These are the activations of a small neural network, seen along a few directions. Each row is one input.
Each table varies a few parts of the input and shows all the possible inputs, shuffled.
Descriptions start from the smaller parts, as in this example, which fits no table here: one of 4 places along a line, together with either a single point or one of 11 places around a ring or (one of 3 separate values, together with one of 8 places around a ring).
Shared parts are said once, and a part with two or three values counts as separate values.
In the rows, 128 means zero.

Rows:
row 1: [124 192 113  47  43 140  61 177 120 126 123 132 138 102 175 183]
row 2: [120 185 119  97  67 153  71 186 125 121 146 138 108  74 168 162]
row 3: [161  94 154 130 202 110 136 130 162 108 135 166 138 165  95 102]
row 4: [150 108 153 135 200 102 149  35 125 138 117 119 139 166 110 113]
row 5: [123 102 143 134 160 117  68 137 188 114 137 171 119 110 115 142]
row 6: [166 169 112 138 170 100 174  80  41 147 106  78 139 171 152  73]
row 7: [149 116 162 134 187  94 171  19 123 135 100 123 160 174 139  83]
row 8: [ 48  14 141 214  84 181 225 123 162 148 136 116 116 104  57 133]
row 9: [116 121 147 102  98 156  43 131 219 123 118 154 114  85 134 185]
row 10: [ 51  81  96 219  53 180 234 181  77 130 143  96 103 101  86 119]
row 11: [174 154  97 118 166 109 158 168  87 118 151 124 110 149 125  77]
row 12: [146 164 106 134 121 126 104 205 108 128 147 129 120 111 139 126]
row 13: [147 158 107 137 174  88 167 100  52 134 131  89 139 168 152  93]
row 14: [117 135 142  53  67 136  32 120 205 123 102 157 149 111 145 199]
Q: The inputs of row 7 and row 6 match in every part but one. If row 14 is changed in the same way as row 7 into row 6, which row does it become?
A: row 1
Q: What is each input in this table made of?
A: one of 2 separate values, together with either a single point or one of 6 places along a line

Rows:
row 15: [126 125 133 162 176  99 204  56  78 135 121 105 134 164 136  82]
row 16: [134 169 116  65  98 145  63 168 145  95 144 149 117 106 158 165]
row 17: [155  98 126 193 204 106 190 108  92 139 126 113 122 162  92  77]
row 18: [144 180 129  66  94 138  46 163 154 121 118 138 130 103 176 162]
row 19: [116 126 129  91  95 140  77 179 183 116 154 157 118  90 131 165]
row 20: [144 120 137 147 162 120 219  64  80 133 116 101 144 175 110  93]
row 21: [143 157 134  71 106 128  38 150 177 127 116 151 138 109 156 162]
row 22: [134 119 119 180 184  95 186  85  62 144 138 108 114 156 126  64]
row 23: [ 92 118 134 133  61 160  95 179 177 121 139 158 115  81 111 164]
row 24: [ 68 112 112 127  47 176  94 174 147 142 131 119 119  83 139 180]
row 25: [147  99 147 156 176 116 208  56 106 133 114 112 145 178 100  95]
row 26: [152 119 116 185 190 111 201 116  65 140 129 101 120 158 103  76]
row 27: [141 184 130  65  92 131  36 148 148 122 118 130 139 104 169 174]
row 28: [153  91 127 170 174 114 210  97 105 129 108 111 147 178  79  84]
row 29: [150 112 117 161 161 118 221 105  78 129 110 100 145 175  89  82]
row 30: [ 71  93 119 133  63 172  85 164 179 142 130 130 119  84 127 179]
row 31: [117 145 119  85  78 148  89 186 151 109 158 148 119  87 147 167]
row 32: [ 92 137 124 127  46 163 108 187 147 121 141 146 114  77 126 164]
row 33: [141 167 137  72 107 128  28 138 181 123 118 140 138 105 154 171]
row 34: [137 103 132 194 196  88 180  79  97 144 138 117 123 169 119  69]
row 35: [131  98 140 165 190  96 189  47  96 135 116 118 130 158 122  81]
row 36: [129 145 138  68 116 126  48 166 167 116 135 165 126 111 148 161]
Q: The inputs of row 32 and row 23 match in every part but one. If row 29 is changed in the same way as row 32 into row 23, which row does it become?
A: row 28
Q: What is each input in this table made of?
A: one of 2 separate values, together with either one of 5 places around a ring or one of 6 places along a line

Rows:
row 37: [136 151 118 118 120 124 114 170 117 121 143 140 118 119 143 127]
row 38: [146 143 128 108 142 116  94 145 140 119 139 148 127 126 133 130]
row 39: [120 125 118 139 105 138 116 171 139 125 140 137 122 111 116 140]
row 40: [132 157 122 105 108 133 123 141 108 128 123 118 130 125 146 140]
row 41: [132 119 131 132 128 126  97 149 166 124 135 147 129 118 118 137]
row 42: [107 135 125 119  95 140 123 125 117 134 123 115 128 116 143 148]
row 43: [142 149 130  96 130 126 102 115 132 124 119 126 138 133 137 143]
row 44: [139 108 124 185 180 112 224  89  68 138 127 101 123 164 106  71]
row 45: [148  94 135 170 203 100 203  66  92 140 117 110 137 179  99  72]
row 46: [115 124 134 105 122 136 102 100 141 130 117 118 132 127 137 150]
row 47: [115 111 140 124 113 137 110 121 170 125 125 142 130 114 126 141]
row 48: [106 119 131 135  91 147 128 145 145 128 129 135 121 105 132 137]
Q: What is each input in this table made of?
A: one of 2 separate values, together with either a single point or one of 5 places around a ring
Q: The inputs of row 46 and row 42 match in every part but the choice among 2 separate values. If row 43 is changed in the same way as row 46 into row 42, which row does it become?
A: row 40

Rows:
row 49: [165 150 114 142 164 116 177 135  70 132 134 112 130 152 109  87]
row 50: [139 111 131 170 185 105 172 121  99 126 133 127 114 155 126  88]
row 51: [120 115 139 155 156 110 169  67  98 135 114 114 129 149 131 111]
row 52: [ 93 135 116 106  55 155  54 191 161 129 131 135 124  84 146 182]
row 53: [ 95 143 120 103  46 165  98 193 150 114 144 147 109  79 146 171]
row 54: [150 132 119 156 177  99 180 129  83 126 135 117 120 158 133  84]
row 55: [145 150 125 123 139 131 176  89  76 142 111  90 146 151 129 103]
row 56: [ 96 138 118  98  52 167  85 189 152 120 138 139 116  87 141 173]
row 57: [116 146 125  92  80 146  35 179 178 129 132 143 128  92 154 180]
row 58: [143 157 142  42 111 126  25 154 183 115 129 166 138 110 158 174]
row 59: [139 167 136  74  98 136  28 153 185 114 126 152 135  98 160 170]
row 60: [140  96 128 171 174 112 167 116 122 131 136 133 116 147  97  91]
row 61: [118  85 143 151 146 134 173  75 146 133 112 115 145 146  95 117]
row 62: [120  98 137 153 148 121 166  66 123 141 115 116 132 142 109 110]
row 63: [139  86 131 171 170 119 173 121 141 123 135 138 127 150  76 102]
row 64: [131 139 124 139 147 107 171  71  80 139 123 102 138 149 137 103]
Q: What is each input in this table made of?
A: either one of 6 places along a line or (one of 2 separate values, together with one of 5 places along a line)
Q: A walk changes only the place on the line of 5. It starts at row 61 and steps to row 62. List the rest of the walk in order.
A: row 51, row 64, row 55

Rows:
row 65: [ 69 121 113 142  44 174  92 196 169 118 156 143  93  49 154 160]
row 66: [155 140 130 137 132 133 169 145 124 116 136 138 126 129  93 123]
row 67: [103 108 130 117 120 134 174 118  97 125 116 124 136 147 133 122]
row 68: [132 135 141 141 128 134 143  78 141 112 117 133 143 134 122 118]
row 69: [141 215 113  80  72 110  60 150 101 132 125 127 147 105 176 167]
row 70: [128 119 133 135 125 156 157 126 115 146  98  95 128 140 127 120]
row 71: [142 135 143 151 144 100 134  98 150 131 134 149 138 127 128 109]
row 72: [145 124 121 157 164 132 112 145 108 141 126 117 120 140 122 103]
row 73: [124 116 117 123 140 119 171 144  96 125 151 125 115 146 112 130]
row 74: [125 112 115 134 151 102 133 133  96 130 152 138 115 142 118 104]
row 75: [139 119 130 156 159 105 119 104 137 158 125 108 120 129 140 117]
row 76: [109 103 120 101  82 136  53 163 190 133 117 143 159 113  90 195]
row 77: [111 108 141 140 156  92 132  99 109 132 141 140 133 139 146 117]
row 78: [147 150 141  24 132 146  52 157 191  99 133 157 113 109 170 158]
row 79: [100 110 129 126 139 117 146  79 111 117 126 119 134 142 138 125]
row 80: [151 139 135 151 148 128 127 134 117 122 134 159 130 130 100  99]
row 81: [140 130 145 131 108 154 171 114 122 125 108 136 140 130 108 117]
row 82: [145 127 117 142 148 137 153 157 117 138 130  95 117 141 115 125]
row 83: [125 122 119 143 140 123 134  90 142 133 107  87 125 139 141 123]
Q: What is each input in this table made of?
A: either one of 4 separate values or (one of 3 separate values, together with one of 5 places around a ring)
Q: Which other rows does row 66 become when the choice among 3 separate values takes its other values? List them by row number.
A: row 73, row 82
Q: Which other rows does row 75 become when the choice among 3 separate values takes its other values? List them by row number.
A: row 71, row 77
